A small network was shown many inputs. Here are its activations along a few directions, one row for each input.
In each table, some parts of the input vary, and every possible input appears once, in random order.
Descriptions start from the smaller parts, as in this example, which fits no table here: one of 6 places along a line, together with either a single point or one of 9 places along a line or (one of 3 separate values, together with one of 8 places around a ring).
Shared parts are said once, and a part with two or three values counts as separate values.

Other details of the inputs vary at random and push rows far along two fixed directions, the same in every table; ignore that.

Rows:
r1:  211  798  436  185  258 -191   -2  375 -182  343  -93 -142
r2:  -19 -100 -103   17   43  264 -121  163 -384  525  110  128
r3:  192  646  288  389  518   53   -2 -286  -69  301  -65   96
r4:  126 -229  -52   26 -184  186 -162  111 -381  272  393  -22
r5:   45 -146   16 -193 -311 -226   78    6  157  -31  -63   50
r6:  148  686  286  -23  -69 -397  308  -85  354  -58 -428  212
r7:   89 -183 -126  -23  259  482 -135  121 -592  309  303   83
r8:  -31  658   -5   68  215 -244  277 -332  251 -169 -554  206
r9:    0  -20   41  196  248  249 -178 -235 -332  246  357  -92
r10: -285 -172 -313 -156  -19 -154  -46   92   86 -477  -30 -377
r11:  185 -173 -121 -145  -42  -24  -24 -237  -61 -195  157 -138
r12:  -78 -142   77   94  -93  -43   -5  -15  238  123  -59   50
r13:  148  -51   11   76  -84  -88   61  -53  -25 -195   -5   88
r14:  -83 -133   11   14 -157    9   -6  -37  347 -135  -36   25
r15:  114 -129  124    9   32   83 -306  521 -497  441  409 -347
r16:  -17  597  302  240   83 -262  241 -128  519   -9 -457  201
r17:  -94   12  274  154  216  127 -276  449 -314  497  324 -317
r18:  127   54 -215  159  350  363 -173  -95 -486  308  218   55
r19:  101  733  179   89  327   95  116   68 -179  484 -217  290
r20: -177 -110 -172  -45  -83   -7  131  -60    7 -253 -177  154
r21:  -13  552  333  275  212 -257  275 -203  412 -177 -465  228
r22:  -28 -327  -94  -75 -315 -145   81  -94   38 -394   30   19
r23:  153 -178  -17 -136 -284 -157    3   41  235  -56 -126   55
r24:   15  -12   52  100  293  252 -168 -226 -318  235  403  -94
r25:  258  693   61  173  540  150    9 -181 -178  288 -240  210
r26:  -34  -50  124   91   81  281 -144   58 -250  393  381    7
r27:  161 -126  -13  -50 -138  -85   42  -54  101 -325  -53   75
r28: -320 -271 -204 -221 -215 -197  -29  413  176 -199 -124 -271
r29:  115  -89  -23 -166 -277 -110   96    3  180 -139  -33    3
r30: -214   58  -55  -31  116  -72   23  307  -65 -251 -113 -170
r31: -68 -50  94 -19 -70  40  42 -28 218  16  13  -6
r32:   87 -306 -150 -142 -385  -88  -17   23  235 -264   24   -7
r33:  151  -96   12   -5 -225 -149   24   39  105   84  -75   71
r34:  401  598  390   56  211  -58   81   61 -129  558 -194  173
r35:   62 -186   73   24   60   76 -226  371 -481   -9  410 -342
r36: -171  675  460  204  267 -404  216  114  369 -263 -434 -106
r37: -170 -247   45  -10  -22   63   11  -92   13 -170  170   19
r38:  -55 -301 -186 -142  -25  283 -141  176 -359  422  230   80
r39:  -30 -140   98   11  -77   -2  -50    0  264  105  -77   44
r40:  -57 -106  -28  -51   56  -21   34 -331  225 -259   22 -126
r41:  -79 -227 -228   -7  -61  341 -138  152 -392  317  261   69
r42: -361 -237   18  -34 -218 -178  -63  289  294 -316   95 -381
r43:   14 -264 -193 -101 -251 -176   22 -298   68 -396   74 -122
r44: -271 -334  -70  -11 -332  -39   31  -68  282 -196   56  -32
r45:   29 -158    2 -100 -351 -221   66    0  137  -20 -108   48
r46:  -82  528  371  138   28 -345  246 -140  476  114 -527  196
r47:  -77   46 -226 -121  108   23   61 -231  -28 -146  -56   45
r48:   41  121   22  -30   52 -268  -80   64  -50 -282   76 -415
r49: -104 -343 -284 -142 -129   72   47  -20  133 -401 -129  114
r50:  -64  551  388   45   68 -348  258 -133  492  108 -489  199
r51:   60 -226  117  104  253  436 -182   36 -439  296  457  -35
r52:  159  694  125  242  333  116   90   84 -139  479 -261  305
r53:  -92 -320 -150  -33  -69    0  -66 -309  298 -397   72 -131
r54:  -40  -67 -264 -180   62   25   85 -239   84 -251 -134  -16
r55:  -88  -88 -197 -196 -155   32  122   36  181 -103 -170   90
r56: -252  -82 -158 -107  -89  -24  -68  416  -17 -110   15 -246
r57:  108  683  217  127  464  102  144  -11 -292  319 -235  325
r58:   47  -98   14 -114 -161 -149  119  -84   27 -302    5   69
r59:  -50 -179 -189 -162 -159  -12   29   71  232  -11 -262  142
r60:   28 -255 -181 -200 -208 -170   31 -289   81 -405  120 -120
r61:  -94 -313   53  155   71  301 -148  -20 -351  140  401  -10
r62:  302   -8  -58  153  167  170 -180 -153 -414  185  338  -65
r63:   91   -8 -100  179  284  389 -108   99 -524  314  179  181
r64:  -61  -89 -225 -117 -155   46   44   53  217 -131 -186  133
r65:  356   -6  -36   69  195  216 -226 -140 -377  172  327  -67
r66:   38 -306 -173  -56 -409 -135   31   11  202 -248   41   -1
r67: -131 -387  -51  -14 -128   32   -5 -106  272 -404   28    3
r68:  -55 -281 -191 -233 -137   92   34   92   48  110  -99   76
r69:  169  -47   60  -94  -54  -53   94  -54  -27 -184   -8   41
r70: -164 -393 -311 -138 -302  -36   58   63  225 -101 -178   99
r71:   -4 -388   55  -20   -3  288 -180   94 -176  413  339  -72
r72: -316 -208  -65  -19  -21 -204 -102   -2  222 -479  122 -489
Description of these inputs: one of 3 separate values, together with one of 4 places along a line, together with either a single point or one of 5 places around a ring.
Q: The inputs of r33 and r62 match in every part but the place on the line of 4. If r17 is changed in the same way as r33 into r62, which row does it become?
A: r72
Q: The inputs of r26 and r37 match in every part but the place on the line of 4. If r19 is changed in the same way as r26 into r37, which row does it become?
A: r57
Q: Which other rows does r66 become when the place on the ring of 5 takes its other values? List them by row number.
A: r4, r6, r29, r32
Q: Which other rows does r13 become when the choice among 3 separate values takes its other values? List them by row number.
A: r21, r63
Q: Start at r55 and move only the place on the ring of 5, one step at a time. The first step leads to r19. Which rows follow, in order?
A: r41, r52, r64

Rows:
r73:  284  865  255   66  208 -267  271 -123  141   85 -541  282
r74:   82  753  208  167  297 -126  237  -96   96  201 -473  247
r75: -153 -147  -41  -96 -327 -310   98    0  475 -343 -201  -57
r76:  112  -85  -13   81    5  220  -95   -3 -172  274  179   65
r77:  -38 -164   32   18  -60    0  -90   18  -80 -113  168 -135
r78:  -40  -78   36    5   65  156  -87  227 -222  219  176  -40
r79:   61  -59  -91   29  180  252 -122  -45 -237  128  165  -12
r80:   61 -128  -15   28   44  206 -114   52 -192  253  146  121
r81:  -98 -325 -142  -86 -238 -137   76 -210  249 -428  -32   -4
r82:  117  -56   39   21   37  112  -37  -91 -109  204  112   47
r83:    5 -104   61   51   31  125 -139  212 -173  246  158  -36
r84: -155 -196  -90  -80 -176 -208   77  -32  302 -463  -72 -137
r85:  -12 -263 -176 -191 -287 -189   36   95  121 -332  -35 -118
r86: -153 -168 -169 -116 -230 -259  198 -235  481 -603 -262   18
r87:  -63   18  -23   54   78   92  -40  167 -187  172   61  -88
r88:  105  -83   16   49   56  168  -77  -99 -198  179  262   34
r89:    4  834  294  116  317 -259  171    0  186   85 -458  112
r90: -214 -266 -259 -188 -164  -98   36 -118  229 -364  -93   18
r91:   70  -87   98   16   31   93 -136   89 -199  255  221 -118
r92:    6  -96  -36  -12   66  227  -66   56 -230  220  140  110
r93:   23  -25  -20   68  163  187 -131  111 -239  130  184 -164
r94:   -4 -140   37    0  -95   15  -67   24  -42   -5  195 -144
Q: What is each input in this table made of?
A: one of 2 separate values, together with either a single point or one of 10 places around a ring
Q: Which other rows does r87 become when the choice among 2 separate values takes its other values? List them by row number.
A: r74
Q: List by row number the other rows that have the choice among 2 separate values in common with r87.
A: r75, r77, r78, r83, r84, r85, r89, r91, r93, r94

Rows:
r95:   93  570  150  125  184 -233  257 -312  350 -144 -482  234
r96: -169 -863 -461 -162 -204  359 -219  -38 -436 -120  596 -150
r97:  -71 -877 -425 -171 -168  446 -270  -93 -362  -73  588 -153
r98:   -6  230  265   -7 -176 -398  213  -33  494 -217 -334   35
r99:  231   50   33  220  368  463 -238  -56 -628  493  398   82
r100:  138  538  137   -4  121 -113  215 -173  239   60 -412  326
r101:   -2  574  150   53  140 -285  173  115  167 -188 -351  -46
r102:  -83  562  201   56  209 -289  179  136  200 -177 -428  -21
r103:   28  107   96   57  182  180 -124  387 -388  368  120  -38
r104:  -10   18  115   95  242  279 -204  372 -452  540  225  -61
r105:  288  320  143  281  491  403 -214  -77 -629  604  321  150
r106:  213  173   55  203  351  342 -139 -103 -467  418  212  106
r107:  264  310  211  161  324  131 -204  150 -526  448  312 -177
r108:   72  345   54  -25   -3 -206  302 -219  358 -101 -464  262
r109:  181  105   40  107  244  204 -253  242 -587  342  385 -222
r110: -150  484  277  147  140 -258  159  -45  404  -95 -330  -14
r111:   56   75  248  220  235  237 -192  106 -333  347  363 -120
r112: -163  546  240   59  206 -343  205   53  361 -177 -510  -14
r113:  234  128   57  149  228  335 -117   -6 -430  528  152  194
r114: -347 -792 -325 -111 -209  222 -292  167 -114 -119  482 -373
r115:  270  266  203   91  168   68 -157  229 -404  510  196  -78
r116:   66  329   57  -60  -16 -149  235 -204  314  -70 -426  256
r117:  312  349  131  249  543  449 -138  -80 -646  655  294  125
r118:   22  552  120    3   42 -252  303 -160  231  -21 -490  304
r119: -209 -730 -446 -279 -391  -65   67 -268  335 -678   34  -60
r120: -204 -766 -415 -270 -565 -121   43 -163  398 -578   -6   44
r121: -206 -701 -205 -267 -500 -294  -15  -62  375 -697  110 -327
r122:   43  233  217  -68 -192 -433  183  -20  427 -202 -344   -2
r123:   59  327   28  -56  -21 -230  280 -221  401 -156 -478  282
r124: -213 -736 -430 -269 -574 -152  116 -184  495 -608 -104   29
r125: -113  436  281  104   19 -254  170   47  414   55 -373   71
r126:   -3  284  183  172  282  208 -155  270 -288  632  117  -29
r127:   19  512  153   -2    2 -294  202  200  227  -90 -415   44
r128: -257 -708 -159 -203 -506 -263   16  -84  446 -716  123 -281
r129: -191 -750 -405 -254 -537  -76   47 -157  352 -549  -25   38
r130:  -61 -862 -445 -174 -148  453 -295  -66 -378  -80  641 -126
r131: -143 -951 -192  -68 -334  370 -337  244 -309  125  718 -253
r132:   12  313   62 -103 -179 -439  200  105  389 -271 -415  -34
Q: What is each input in this table made of?
A: one of 2 separate values, together with either a single point or one of 8 places along a line or one of 10 places around a ring
Q: The inputs of r102 and r103 match in every part but the choice among 2 separate values. If r111 is changed in the same way as r102 into r103, which row does it become?
A: r131
Q: Which other rows does r104 become when the choice among 2 separate values takes its other values? List them by row number.
A: r112
Q: Which other rows does r100 become when the place on the line of 8 takes its other values? List them by row number.
A: r108, r113, r116, r120, r123, r124, r129

Rows:
r133:   98  -39   59  166  225  486 -214   54 -329  773  254  168
r134:  143  -80  165  247  270  420 -217 -139 -617  452  567   59
r135:  -99 -431 -531 -373 -315 -119   26  -90   61 -537  -18 -142
r136: -138  676   77  105  369 -158  234 -232  433  -75 -615  187
r137: -167 -571 -462 -199 -252   39   21   25   72 -617   17  -56
r138:  -15  291  188   64   -4  -31  207  -54   92  226 -248  343
r139: -406 -651 -431 -173 -205  137   -1  -66  -21 -423  157  -64
r140:  374  -71  -91  -47   70  369 -230  127 -662  734  400   87
r141:   60  362  234  213  259  -19   63 -371  287   93 -147   84
r142:  204  556  214   41  -17 -263  320  -56  399  -55 -627  433
r143:  317  641  205   14   69 -408  253 -379  274 -162 -388   78
r144: -235 -509   66 -103 -389 -351 -124  240  285 -495  212 -524
r145: -336 -608  -64 -209 -567 -255  -88  522  305 -250  112 -399
r146:  387  -85  106  201  266  422 -250  -41 -624  342  515   53
r147: -188  518  265   54  222 -271    0  461   45   -6 -191 -306
Q: What is each input in this table made of?
A: one of 3 separate values, together with either a single point or one of 4 places along a line
Q: The inputs of r142 and r137 match in every part but the choice among 3 separate values. If r133 is changed in the same way as r142 into r137, which row does it become?
A: r136
